A small network was shown many inputs. Here are its activations along a few directions, one row for each input.
In each table, some parts of the input vary, and every possible input appears once, in random order.
A made-up example of a description, with smaller parts first: one of 4 places along a line, together with either a single point or one of 11 places around a ring or (one of 3 separate values, together with one of 8 places around a ring).
Shared parts are said once, and a part with two or three values counts as separate values.

Other details of the inputs vary at random and push rows far along two fixed directions, the same in every table; ignore that.

A family of inputs:
x1: [ 13 -27  19 -14  12  18   9  -7   0   7 -13]
x2: [ -3  14  -3  -3 -18  16 -18  32 -15 -25   3]
x3: [  6  21  -7  20  19 -10  -4  -7  20  13  17]
x4: [ -5  17 -17  15  12 -35   7  -9   9  12   4]
x5: [  9 -38   5  -7   3   4  16  -9  -2   0 -14]
x6: [ -8  14  -4 -10 -24  14 -24  30 -15  -9  13]
x7: [ -5  14 -17  21  14 -27   3  -8  13  12   9]
x8: [-17  11  -8 -11 -31   7 -19  22 -14 -15   8]
x9: [  3 -26  15 -21   4   2  18 -14  -3   0 -22]
x10: [  3 -29  15 -15   5  11  14 -14   1   1 -17]
x11: [  0  14  -5   0 -19  23 -18  31 -12 -24   7]
x12: [-11   5 -14   4 -21  13 -13  29 -21 -25   5]
x13: [ 12 -32  18  -4   5  11  16 -10  -1   1  -8]
x14: [ -6  20 -15  18  20 -29  12  -6   6   3  -8]
x15: [ 0 29 -3 19 27  2  1 -5 14 12  2]
x16: [  6 -27  13 -18   2   1  13 -18  -5  -1 -24]
x17: [ 10 -42   4  -7  -1   4   9 -12   0   8   4]
x18: [-17  14  -4  -4 -20  20 -15  24 -18 -24   2]
x19: [ -9  17  -5 -20 -29   0 -18  30 -17 -10   1]
x20: [-10  22  -6  16  17 -13  -1 -14  13  13  13]
x21: [ 11 -32  14 -16  -7 -10  16 -12  -1   8  -7]
x22: [  6 -29  14  -9   7  25  13 -16   2   2  -7]
x23: [ -8   2 -19   3 -30  14 -17  26 -14 -15  21]
x24: [  3  22  -6  13  17 -24  -3  -5  18  12   7]
x25: [ -7  25  -6  22  23  -8  -1 -16   9   4  -2]
x26: [-10  12  -3   0 -26   8 -10  31 -18 -24  -1]
x27: [ 12 -38   4  -1   5  18  15 -11   0   1  -4]
x28: [  3  26  -3  17  25 -18   2  -3  15   3  -5]
x29: [ 17 -30  14 -23  -1  -9  10  -9   3   7  -9]
x30: [ -6  45  -9  32  34 -41  15 -13  17  11  -5]
x31: [ 17 -27  16 -19   6  -2  15  -6   0  -1 -21]
x32: [ 11 -23  18 -23   7   3  15  -7  -3   6 -24]
x33: [ 15 -36  13  -4  -4  12  11 -13   5  10   8]
x34: [ -7  23  -9  19  16  -6   0 -15  16  14  17]
x35: [  7 -31  10 -22  -6  -5   8 -21  -2   8 -12]
x36: [ -5  26  -8  25  22   0  -1 -17  12   5   2]
x37: [ -6  42 -10  20  26 -27  -4  -7  20  22   8]
x38: [  7 -34  10 -16  -5   4   4 -21   2   9  -7]
x39: [ -3  19  -5  20  12 -25   4  -8  14  13   9]
x40: [ -1  19  -4  23  15 -19   2  -9  13  13  15]
x41: [ 11 -26  18 -18   9  12  11  -7   1   7 -19]
x42: [ 1 25 -6 16 19 -4 -4 -7 17 21 15]
x43: [-10  10 -12  -2 -31  20 -24  16 -14 -14  16]
x44: [ -2  10  -5  -7 -25   9 -24  30 -12 -17  15]
x45: [ -6  12  -5   6 -25  22 -11  29 -16 -23   9]
x46: [-17  14  -8 -17 -32  -1 -14  22 -18 -16   3]
x47: [-13  10  -9  -5 -29  13 -25  18 -17 -16  12]
x48: [  6 -30  13 -12   3  10   9 -18  -1   0 -19]
Description of these inputs: one of 2 separate values, together with one of 4 places along a line, together with one of 6 places around a ring.
The inputs of x20 and x47 match in every part but the place on the ring of 6. If x34 is changed in the same way as x20 into x47, which row does it become? -> x43
The inputs of x29 and x35 match in every part but the place on the ring of 6. If x24 is changed in the same way as x29 into x35, which row does it become? -> x38
Which other rows does x17 become when the place on the line of 4 takes its other values? List them by row number. -> x4, x7, x23
Which other rows does x31 become when the choice among 2 separate values takes its other values? List them by row number. -> x29
